Each row below holds a small network's activations on one input, seen along a few directions.
In each table, some parts of the input vary, and every possible input appears once, in random order.
A made-up example of a description, with smaller parts first: one of 2 separate values, together with either a single point or one of 11 places along a line or (one of 4 places along a line, together with one of 8 places around a ring).
Shared parts are said once, and a part with two or three values counts as separate values.
In the rows, zero is written as 128.

Other details of the inputs shift rows strongly along two fixed directions, in all tables alike. That doesn't count.

A family of inputs:
row 1: [164 152 153 126 152 188 110 156 179 114 173 101 159 124  97 177]
row 2: [145 112 111  97 125  75 157  98 133 136 106 164 116 120 132 130]
row 3: [103 104  96 120 130 140 143 144 116 202 131 104  84 120 116  77]
row 4: [ 97 162 160 177 153 200 110 182 164 154 199 101 132 135 108 140]
row 5: [ 98 112 105 122 113 139 142 166 112 205 127 108 103 118 110  80]
row 6: [148 120 116 115  93  77 148  70  93  60  78 144 128 115 153 127]
row 7: [154 142 191 114 143 109  80 119 122  56 152 158 178 143 151 174]
row 8: [108 134 114 148 160 195 123 143 167 131 174 104 125 130 110 134]
row 9: [161 145 172 118 113  91  78 126 112  82 156 155 148 114 141 132]
row 10: [110  94 106 124 130 150 158 142 117 156  91 110  96 153 142 123]
row 11: [110 155  78 193 148 126 107 131 120 238  71 113 102 153 117  95]
row 12: [137 131 133 101  92  51 133  74  96  61  93 163 169 109 138 122]
row 13: [103  95  75 136  97  90 178 115 110 134  79 167  90 126 157  98]
row 14: [107 151 157 137 109  80 139 114  98 133 127 135 136 122 133 107]
row 15: [ 87  94 108 110 149 131 154 133 117 183 111 120 106 150 130 109]
row 16: [124 124 149 116 152 174 106 151 141 113 147 108 163 147 119 158]
row 17: [134 148 140 129 149 165 116 105 141  94 156  84 145 122 107 136]
row 18: [158 155 176 128 133 109 113 137 148 116 156 148 144 124 124 164]
row 19: [172 100 106 105  88  83 119  95  95  71  89 156 112 109 161 119]
row 20: [132 110 100 127 118 135 182 143 140 183  96 120  79 132 126 123]
row 21: [137 149 142 142 140 180  93 141 167  67 177 125 172 123 116 164]
Description of these inputs: either a single point or (one of 4 places along a line, together with one of 5 separate values).
Change only the choice among 5 separate values in row 10. List by row number the other rows that result. -> row 6, row 13, row 19, row 20

A family of inputs:
row 22: [134 112 146  82  89  19 108  82  75  54 104 195 169 111 162 115]
row 23: [183 151 140 128 140  95  76  95 148  56 140 176 163 118 134 169]
row 24: [125 173 185 156 149 184 102 144 140  93 179  86 167 135 112 158]
row 25: [122 144 170 137 153 196 102 166 168  99 205 116 164 132 113 163]
row 26: [132 114 112 125 119 115 169 142 135 174  92 132  98 135 131 132]
row 27: [164 147 143 149 169 226  59 122 156  64 162  62 161 142 116 165]
row 28: [180 126 139 108 105  28 106  84 127  47 110 222 148 116 169 159]
row 29: [ 89 119  79 155 135 155 151 123 129 166 109 108 105 137 126  97]
row 30: [140 127 120 138 106 136 127 134 106 136 114 105 104 117 127 106]
row 31: [122 134 139 126  89  31 122  82  86  50 106 206 157 113 165 118]
row 32: [114 107 117 122 142 142 162 130 139 139 103 122 111 149 139 144]
row 33: [170 126 111 115  74  33 129  67  96  33  85 197 135  97 165 124]
row 34: [ 85 150 154 165 142 193 113 178 118 174 163  74 122 139 110 105]
row 35: [127 134 102 139 117 115 156 115 120 172  87 112 110 127 120 105]
row 36: [172 116 128  75  83  35 141  67 102  47  90 176 149  96 146 134]
row 37: [ 80 123 114 130 130  77 162 126 103 197  88 157 126 147 129 108]
row 38: [145 143 189 124 159 203  71 165 155  82 203  99 176 137 116 172]
row 39: [160 125 147  78  90  10 134  68  97  64 106 189 151  98 148 127]
row 40: [ 90 140 141 162 153 181 127 183 161 173 165 117 128 150 119 142]
row 41: [118  97 108  99 102  95 193 134 116 180  96 143  95 122 127 106]
row 42: [155 115 109 101 107  38 131  37  94  40  60 180 157 128 166 134]
row 43: [179 129 154 115 142 204  92 159 161  91 175  89 140 124 111 164]
row 44: [172 104 118  77  80  42 119  80  89  58  89 172 138  97 152 116]
row 45: [142 150 178 144 163 192  70 167 157 101 176 105 162 151 126 176]
row 46: [161 121 159 112 164 230  85 149 165  57 187  78 153 139 117 176]
row 47: [ 89  96  64 131 130 106 166 114 117 168  80 154  98 138 139 102]
row 48: [124 165 141 159 152 171 124 145 149 188 149  77 121 136  97 122]
row 49: [124 128 136 128 128 100 156 142 134 184 115 142 103 136 130 130]
row 50: [ 79 143 142 147 142 185 129 173 147 160 188  92 139 124 101 116]
row 51: [146 125 127 144 145 200 116 180 157 172 141  82 102 141 115 144]
row 52: [107 126 126 153 144 213 122 154 125 141 148  57 107 138 116 115]
row 53: [176 159 141 137 123  87  78  83 137  52 134 165 162 114 138 147]
row 54: [ 95  89  95 110 122 134 174 134 129 141 124 143 103 131 137 111]
row 55: [167 165 158 149 137 199 110 137 153  86 162  71 141 118 107 161]
row 56: [148 130 178  95 124  89 115 106 127  50 148 171 183 128 142 170]
row 57: [124 114  89 138 134 147 135 151 123 207  97 108  93 135 114 106]
row 58: [118 103  84 132 105  93 173 142 129 178  87 163  85 127 143 110]
row 59: [ 86 131 110 147 138 109 134 138 124 170 118 158 132 141 127 117]
row 60: [114 137 117 148 129 121 120 137 112 205 115 109 101 131 118  86]
row 61: [191 163 148 153 154 217  52 134 163  79 162  65 157 128 105 165]
row 62: [ 71 129 141 123 124 125 165 150 115 186 141 108 129 128 111 101]
row 63: [119 110 119 124 117  82 143 145 110 199 100 154  89 135 144 104]
row 64: [105 125 117 121 110  98 151 135 123 166 143 139 107 104 119  92]
row 65: [163 139 150 107  87  13 130  65  86  59  94 190 143 105 158 127]
row 66: [116 119 129 109 112 102 132 138 106 172 134 121 107 110 121  89]
row 67: [109  94  89 113  99 105 186 146 124 181 109 154  87 117 130  94]
row 68: [186 137 165 104 124 105  90 108 153  32 174 175 166 107 138 171]
row 69: [207 148 140 114 138 117  87  85 150  34 116 147 172 121 129 191]
row 70: [102 112 120 122 145 210 128 157 134 149 157  57 113 131 107 112]
row 71: [122 134 119 131 137  95 147 124 125 191 106 140 112 134 117 120]
row 72: [ 89 108  98 122 128 162 158 135 133 139 142 103 110 121 120 105]
row 73: [110 109 131 116 125 133 148 167 120 210 144 120  92 127 118  96]
row 74: [155 152 160 131 129  99  58  93 111  50 126 150 185 134 145 147]
row 75: [103 169 155 165 161 188 112 151 147 160 158  76 153 150 100 136]
row 76: [ 91 125 141 132 130 104 157 147 124 175 114 146 126 151 136 132]
row 77: [102  90  78 120 134 110 146 117 100 173  73 136 100 144 139 101]
row 78: [ 84 113 109 130 127  80 133 133  91 195  87 159 120 145 137  96]
row 79: [189 139 139 104 110 121  92  97 147  11 154 144 166  95 130 162]
row 80: [ 89 104 107 106 122 134 180 122 116 154 115 102 109 126 121 103]
row 81: [119 132  83 153 114 127 146 126 129 172 101 123 103 122 122  96]
row 82: [100 105  97 140 142 162 157 149 150 152 121 125 100 146 136 131]
row 83: [185 161 132 154 166 216  71 142 190  75 172  96 157 125 103 187]
row 84: [145 124 156 111 160 210 126 138 168  77 172  86 148 138 113 176]
row 85: [ 81 115  92 152 119 153 167 133 116 154 120 108  92 128 130  93]
row 86: [ 67 142 110 167 133 133 141 147 123 197 125 123 121 141 119  89]
row 87: [202 148 156 116 143 101  49  94 134  48 136 159 170 122 137 174]
row 88: [ 92 100  81 122 137 108 179 112 112 184  70 133 102 145 132 109]
row 89: [ 82 119 109 142 125 155 181 132 110 171 111  87  94 136 124 100]
row 90: [174 155 191 121 158 194  96 150 178  91 205  94 159 125 100 185]
row 91: [109 126 123 136 102  84 143 131  85 182 107 134  89 117 135  76]
row 92: [ 93 142 119 161 117 131 154 152 121 193 141 117  88 116 117  86]
row 93: [109  88 100 117 129 118 150 134 114 153  88 136  96 149 151 118]
What do these inputs look like to the network? -> one of 3 separate values, together with one of 4 places along a line, together with one of 6 places around a ring
The inputs of row 50 and row 72 match in every part but the place on the line of 4. If row 74 is changed in the same way as row 50 into row 72, which row does it become? -> row 27
Change only the place on the line of 4 in row 38. List by row number the other rows that result. -> row 43, row 46, row 73
Change only the place on the ring of 6 in row 50. List by row number the other rows that result. -> row 25, row 31, row 40, row 59, row 86
Start at row 79 and move only the place on the ring of 6, one step at a time. The first step leads to row 33. Which rows follow, in order? -> row 81, row 83, row 58, row 67
Change only the choice among 3 separate values in row 82. List by row number the other rows that result. -> row 32, row 93
